A small network was trained on invented records. Each row is its activation on one of them, seen along a few directions.
After each row come some of the record's fields: Peteb, Ref, Zotez, Nutuf.
A field that a record lacks is left out.
The largest differences between rows may come from other fields.
(in the rows, 500 means zero)
Random noise pushes rows far along 3 fixed directions. That doesn't count. These rows show it; they differ only by the noise:
508 520 667 408 216 555 481 672 496 457 591 511 368 374 498 434 394
440 411 506 498 251 551 549 653 522 538 569 527 419 474 540 516 523
507 551 557 469 354 527 454 691 598 524 564 479 401 433 418 413 446
408 340 438 545 217 557 596 643 518 572 567 561 438 519 561 564 588
571 498 438 641 166 546 488 755 715 612 601 688 409 510 138 401 566

573 622 574 424 563 450 316 519 522 369 496 435 431 479 414 438 508 => Ref: l1 / Zotez: f5 / Nutuf: t2
429 470 617 469 205 613 537 654 417 463 568 506 422 388 614 482 429 => Peteb: s1 / Ref: l8 / Zotez: f3 / Nutuf: t5
438 547 556 440 683 494 523 502 439 489 500 421 577 498 621 526 420 => Ref: l8 / Zotez: f4 / Nutuf: t4
590 593 634 420 474 471 390 565 436 370 602 553 499 424 434 399 431 => Ref: l8 / Zotez: f1 / Nutuf: t2
490 484 538 514 465 618 549 622 427 482 518 505 475 572 496 377 476 => Ref: l2 / Zotez: f4 / Nutuf: t5
363 499 438 553 582 510 548 635 501 600 515 370 474 560 559 480 524 => Ref: l8 / Zotez: f3 / Nutuf: t1
456 509 557 442 645 551 462 547 518 527 499 334 479 437 648 478 367 => Peteb: s1 / Ref: l8 / Zotez: f1 / Nutuf: t1
604 529 511 626 567 506 523 531 599 600 521 620 498 518 214 443 399 => Ref: l8 / Zotez: f1 / Nutuf: t1
637 527 347 567 464 378 376 525 649 399 604 574 618 535 322 429 705 => Peteb: s2 / Ref: l7 / Zotez: f5 / Nutuf: t2
738 890 610 359 326 574 254 415 720 497 426 489 310 310 388 407 609 => Ref: l5 / Zotez: f2 / Nutuf: t4
577 612 428 495 380 658 465 255 678 656 351 465 337 419 634 650 712 => Ref: l5 / Zotez: f5 / Nutuf: t5
376 362 291 627 535 459 563 574 531 527 503 583 634 602 539 502 582 => Peteb: s1 / Ref: l8 / Zotez: f3 / Nutuf: t5
405 389 648 396 414 584 600 464 351 432 521 351 408 489 913 627 453 => Ref: l1 / Zotez: f1 / Nutuf: t3
737 769 538 498 479 475 316 485 774 513 464 440 358 453  85 342 411 => Peteb: s2 / Ref: l1 / Zotez: f5 / Nutuf: t3
454 425 282 620 725 411 556 529 638 616 501 504 556 634 428 490 609 => Ref: l8 / Zotez: f5 / Nutuf: t3
572 459 549 488 492 514 476 457 454 496 488 567 522 425 493 543 408 => Peteb: s1 / Ref: l8 / Zotez: f1 / Nutuf: t4
491 440 352 564 483 403 462 602 598 531 528 592 521 566 384 440 549 => Peteb: s1 / Ref: l8 / Zotez: f2 / Nutuf: t3
459 504 540 428 482 518 459 613 433 436 556 447 562 454 678 465 462 => Peteb: s1 / Ref: l8 / Zotez: f4 / Nutuf: t4
583 528 305 523 616 424 424 385 560 530 486 507 604 566 389 534 615 => Peteb: s2 / Ref: l8 / Zotez: f1 / Nutuf: t2
462 547 407 562 415 603 492 560 632 628 542 403 438 548 402 470 524 => Peteb: s2 / Ref: l8 / Zotez: f4 / Nutuf: t1
565 491 674 486 491 535 604 370 418 491 451 581 454 358 434 560 322 => Ref: l8 / Zotez: f5 / Nutuf: t5
536 594 640 348 652 378 425 514 377 402 458 424 540 388 574 409 273 => Peteb: s1 / Ref: l8 / Zotez: f3 / Nutuf: t1
509 341 478 533 368 507 562 475 446 461 517 663 561 459 524 580 522 => Peteb: s1 / Ref: l8 / Zotez: f5 / Nutuf: t4
518 361 352 622 560 480 594 484 590 642 436 582 552 533 391 574 554 => Peteb: s1 / Ref: l8 / Zotez: f5 / Nutuf: t1
536 391 383 695 110 706 590 549 603 678 588 611 421 533 307 579 667 => Peteb: s2 / Ref: l8 / Zotez: f1 / Nutuf: t4
605 654 744 291 725 410 371 383 330 360 477 423 505 356 537 475 260 => Ref: l8 / Zotez: f1 / Nutuf: t2
647 430 403 649 370 534 618 259 545 647 400 679 480 464 200 633 504 => Peteb: s2 / Ref: l8 / Zotez: f5 / Nutuf: t5
399 435 785 421 229 702 603 622 452 493 574 489 365 393 521 506 244 => Peteb: s1 / Ref: l8 / Zotez: f1 / Nutuf: t3
569 736 441 371 904 319 226 597 626 391 469 347 594 443 400 311 463 => Peteb: s1 / Ref: l8 / Zotez: f2 / Nutuf: t2
613 487 396 618 411 426 421 609 684 556 542 694 474 531 133 376 504 => Peteb: s1 / Ref: l8 / Zotez: f5 / Nutuf: t3
592 652 513 503 709 362 430 578 629 498 516 537 514 506 231 337 387 => Ref: l8 / Zotez: f2 / Nutuf: t3
498 477 492 525 435 458 574 510 432 481 519 640 576 513 446 528 531 => Ref: l8 / Zotez: f3 / Nutuf: t4
501 589 464 556 633 502 481 590 567 544 527 504 563 537 403 445 486 => Ref: l8 / Zotez: f4 / Nutuf: t4
512 498 560 609 101 575 543 748 536 525 660 700 409 512 243 378 525 => Ref: l8 / Zotez: f3 / Nutuf: t1

Here are new rows. What are their fields?
636 571 557 421 539 419 349 503 470 416 512 565 548 414 404 442 424 => Peteb: s1 / Ref: l8 / Zotez: f1 / Nutuf: t2
440 478 462 558 500 545 550 613 613 611 550 449 405 531 442 490 528 => Ref: l8 / Zotez: f5 / Nutuf: t3
448 451 433 579 462 531 577 579 487 552 557 574 571 572 508 540 574 => Ref: l8 / Zotez: f4 / Nutuf: t4
691 734 792 355 302 554 407 451 430 380 547 512 409 282 349 373 210 => Peteb: s2 / Ref: l8 / Zotez: f4 / Nutuf: t5
403 443 462 612 508 648 593 605 581 679 542 401 415 540 529 557 516 => Ref: l8 / Zotez: f1 / Nutuf: t1
604 472 827 321 219 452 535 428 189 349 495 647 460 294 562 516 215 => Peteb: s1 / Ref: l8 / Zotez: f3 / Nutuf: t1
630 573 656 408 402 419 349 478 450 241 550 636 477 449 370 422 449 => Ref: l1 / Zotez: f5 / Nutuf: t2
482 496 565 366 526 414 485 469 348 348 525 536 541 447 600 532 499 => Ref: l8 / Zotez: f2 / Nutuf: t2
352 471 447 533 551 514 562 593 466 487 545 449 531 538 647 472 526 => Ref: l8 / Zotez: f3 / Nutuf: t5
348 490 346 489 636 473 452 621 549 486 553 402 536 589 581 498 679 => Ref: l8 / Zotez: f2 / Nutuf: t2
558 439 294 665 531 513 554 289 610 589 359 511 498 568 371 611 591 => Peteb: s2 / Ref: l1 / Zotez: f5 / Nutuf: t5
542 400 552 628 271 558 609 505 484 477 559 757 452 449 302 492 451 => Ref: l8 / Zotez: f5 / Nutuf: t5
673 510 545 567 411 428 538 464 573 560 513 746 459 484 131 480 425 => Ref: l8 / Zotez: f5 / Nutuf: t3
538 456 603 424 553 484 521 400 407 453 436 517 540 373 558 576 370 => Peteb: s1 / Ref: l8 / Zotez: f5 / Nutuf: t4
529 533 448 527 394 439 417 617 526 425 587 658 498 525 276 423 597 => Ref: l8 / Zotez: f2 / Nutuf: t2
545 600 491 509 654 436 366 586 570 432 577 540 559 526 324 375 477 => Ref: l8 / Zotez: f1 / Nutuf: t2
526 556 598 522 322 503 468 559 455 374 529 574 439 485 469 424 444 => Ref: l1 / Zotez: f3 / Nutuf: t5
